These are the activations of a small neural network, seen along a few directions. Each row is one input.
Each table varies a few parts of the input and shows all the possible inputs, shuffled.
A made-up example of a description, with smaller parts first: one of 5 places around a ring, together with either a single point or one of 9 places around a ring or (one of 3 separate values, together with one of 6 places along a line).
Shared parts are said once, and a part with two or three values counts as separate values.
In the rows, 128 means zero.

Other details of the inputs vary at random and push rows far along two fixed directions, the same in every table; ignore that.

Rows:
r1: [147  94 153  85  76 136 103  96 147 118 193 176 120 179 101]
r2: [ 90 152  98 215 146 127 147 184 126 118  54 134 160  61 127]
r3: [103 157  89 165 170 126 131 171  96 132  56 100 148  62 173]
r4: [ 40 132 154 143 120 116 105 196 166  55 124 198 157 136 171]
r5: [ 81 152  79 212 135 144 136 181 124 129  55 128 146  68 128]
r6: [ 70 131 163  98 142 102  91 178 127  74 129 173 156 130 215]
r7: [141  98 161  81  82 139 104  99 147 126 189 174 126 179  93]
r8: [114 136 113 178 163 125 141 183 116 123  45  82 166  74 162]
r9: [127 105 145  72  85 151 104 100 154 128 189 163 113 190  91]
r10: [144  79 187  64 126 129 133  95 145 119 190 152 112 176 120]
r11: [191 120 133 138 161 114 167  83  78 171 120  83  92  96  81]
r12: [ 66 133 177 134 165  75 105 159 153  66 147 176 120 145 212]
r13: [133 103 175  60 129 118 118  91 123 118 191 139  75 183 123]
r14: [ 39 125 124 145 102 130  87 186 161  59 132 195 137 149 184]
r15: [108 159 111 175 153 115 145 174 102 123  43  88 164  87 169]
r16: [191 115  92 160 108 145 147  89 110 170 120 112 126 104  62]
r17: [174 122  81 155 108 157 143  92 113 179 118 104 115 111  58]
r18: [142 102 163  72  99 133 117 101 157 114 190 168 123 182  89]
r19: [106 176  96 192 157 118 136 145 131 123  72  77 144  90 176]
r20: [159 130 173  56  99 116 113  84 135 120 177 129 127 199 146]
r21: [169 129  89 144 120 158 151  97 121 178 116  98 119 111  51]
r22: [ 93 153  98 197 127 104 175 210  90 146  72 112 151  63 146]
r23: [152 130 154  44 115 131 100  87 132 126 190 140 114 187 152]
r24: [201 131 132 142 167  99 159  78  80 168 122  83  81  97  92]
r25: [178 120  78 154 105 157 143  91 114 176 120 104 112 110  62]
r26: [147 134 156  52  98 128 109  86 140 123 175 120 115 207 147]
r27: [187 125 104 146 132 140 165  96 120 167 118 104 128 101  48]
r28: [ 78 157  81 206 151 137 149 187 136 113  53 123 145  69 129]
r29: [ 56 118 155  99 131 128  92 192 158  70 117 138 149 161 205]
r30: [142 114 175  64 136 102 111  86 124 113 195 139  64 184 134]
r31: [184 133 113 144 171 113 154  72 113 177 131  80  87 115 100]
r32: [195 149  98 132 154 139 140  70 114 180 137  71 121 108 113]
r33: [205 146 114 138 156 125 144  71 109 177 136  80 134 100 114]
r34: [188 118 102 158 109 146 148  93 110 181 116 111 130 101  55]
r35: [ 34 129 136 143 103 132  88 191 162  69 128 195 141 147 177]
r36: [171 129  88 142 123 157 155  97 123 174 116  96 118 111  49]
r37: [ 95 145  91 223 132 127 139 179 119 119  58 140 156  62 133]
r38: [199 148 119 142 138 120 147  68 118 170 124  62 131 118 109]
r39: [131 108 144  67 100 144 116 101 163 116 190 158 109 187  89]
r40: [ 62 109 165 100 144 116  88 186 147  69 135 172 163 119 209]
r41: [ 41 108 165 119 147 125 120 181 162  66 132 171 127 145 195]
r42: [172 130  85 133 104 135 181 124  85 206 127  75 109 107  71]
r43: [ 40 129 155 146 111 119  98 194 162  63 125 202 157 139 173]
r44: [141  87 154  34 121 147  94 101 142 128 191 133 123 164 134]
r45: [ 95 162  97 168 150 128 142 175 108 125  44  81 152  97 170]
r46: [165 126 170  51 117 117 105  87 126 124 189 148 127 178 152]
Description of these inputs: one of 2 separate values, together with either a single point or one of 10 places along a line or (one of 3 separate values, together with one of 4 places along a line).
The inputs of r15 and r45 match in every part but the choice among 2 separate values. If r40 is changed in the same way as r15 into r45, which row does it become?
> r44
A walk changes only the place on the line of 10. It starts at r27 and steps to r18. List the rest of the walk in order.
> r4, r2, r43, r7, r34, r37, r1, r16
Change only the place on the line of 10 in r35. List by row number the other rows that result.
> r5, r9, r14, r17, r21, r25, r28, r36, r39

Rows:
r47: [ 63 155  95 185 131 136 126 192 144 105  66 141 161  95 171]
r48: [122 115 150 116 150 117 130 120 122 119 152 135  91 144 136]
r49: [134 116 151 117 128 114 118 120 125 125 154 156 124 128 127]
r50: [212 105 101 145 135 143 161  77 103 194 115  82 131  87  40]
r51: [126 131 124 113 106 150 110 115 148 120 143 144 143 143 123]
r52: [140 106 152 116 123 122 117 119 134 113 140 153 130 131 120]
r53: [126 146 135 115 135 111 120 108 140 117 147 128 105 154 137]
r54: [ 86 159 111 196 144 123 114 177 141  89  71 143 161  92 176]
r55: [136 137 133 124 119 121 108 110 133 123 153 147 133 145 139]
r56: [122 103 129 104 111 138 133 138 132 128 142 153 132 141 112]
r57: [147 159  48 216 137 151 169 151 104 179  45  63 139  53  94]
r58: [132 140 142 125 127 119 128 108 137 117 151 135 122 155 141]
r59: [109 109 135 105 101 135 134 145 119 128 139 141 116 153 105]
r60: [214 123 114 149 145 128 181  68  93 197 122  76 101  91  57]
r61: [ 83 167 117 148 168 108 122 189 112  97  62  88 171  90 230]
r62: [108 130 124 110  93 142 118 133 136 128 134 131 121 164 118]
r63: [123 136 133 118 137 119 119 105 136 115 148 125  96 156 148]
r64: [123 107 138 107 114 141 120 127 134 119 143 156 137 127 112]
r65: [116 106 131 106 104 136 130 148 131 126 152 140 120 140 108]
r66: [125 126 153 112 147 107 131 123 128 120 153 139  99 142 125]
r67: [127 123 133 122 111 135 106 113 153 121 146 137 147 143 126]
r68: [142 117 166  67 150 120 124 131 110 135 136 101 136 141 172]
What do these inputs look like to the network?
> one of 2 separate values, together with either a single point or one of 10 places along a line
The inputs of r66 and r53 match in every part but the choice among 2 separate values. If r56 is changed in the same way as r66 into r53, which row does it become?
> r47
Change only the choice among 2 separate values in r63. List by row number the other rows that result.
> r48

Rows:
r69: [135  70 142  57  59 174 100 120 152 129 169 151 146 190  90]
r70: [152 102 171  61 110 111 111 109 114 125 190 155 118 166 144]
r71: [104 143 126 173 151 107 113 151 126 110 109 148 145  89 177]
r72: [227 138  88 126 152 143 197  79  80 233  98   9 123  92  70]
r73: [111 146 137 172 159 118 118 138 143  94  93 147 158  96 159]
r74: [222 154  67 156 153 151 148  48  91 203  87  30 101  98  71]
r75: [132 115 167 108  91 116 128  97 154 108 180 174  98 195  83]
r76: [ 76 126 118 171 151 116 139 172 122 107 112 158 110  88 143]
r77: [126 110 156 105  92 116 121 103 139 124 200 174  83 178  98]
r78: [ 93 157 115 138 149 120 122 159 113 110  82 106 126 118 188]
r79: [150 133 147  87 111 128 104  76 172 116 191 127 127 190 139]
r80: [ 78 110 127 154 175 131 137 176 138 103  98 144 122  84 131]
r81: [105 128 151 131 148 103 141 183 103 109  85 120 155  97 163]
r82: [ 81 161  78 154  90 158 112 182 146 121  97 150 180 110 137]
What do these inputs look like to the network?
> either one of 2 separate values or (one of 3 separate values, together with one of 4 places along a line)
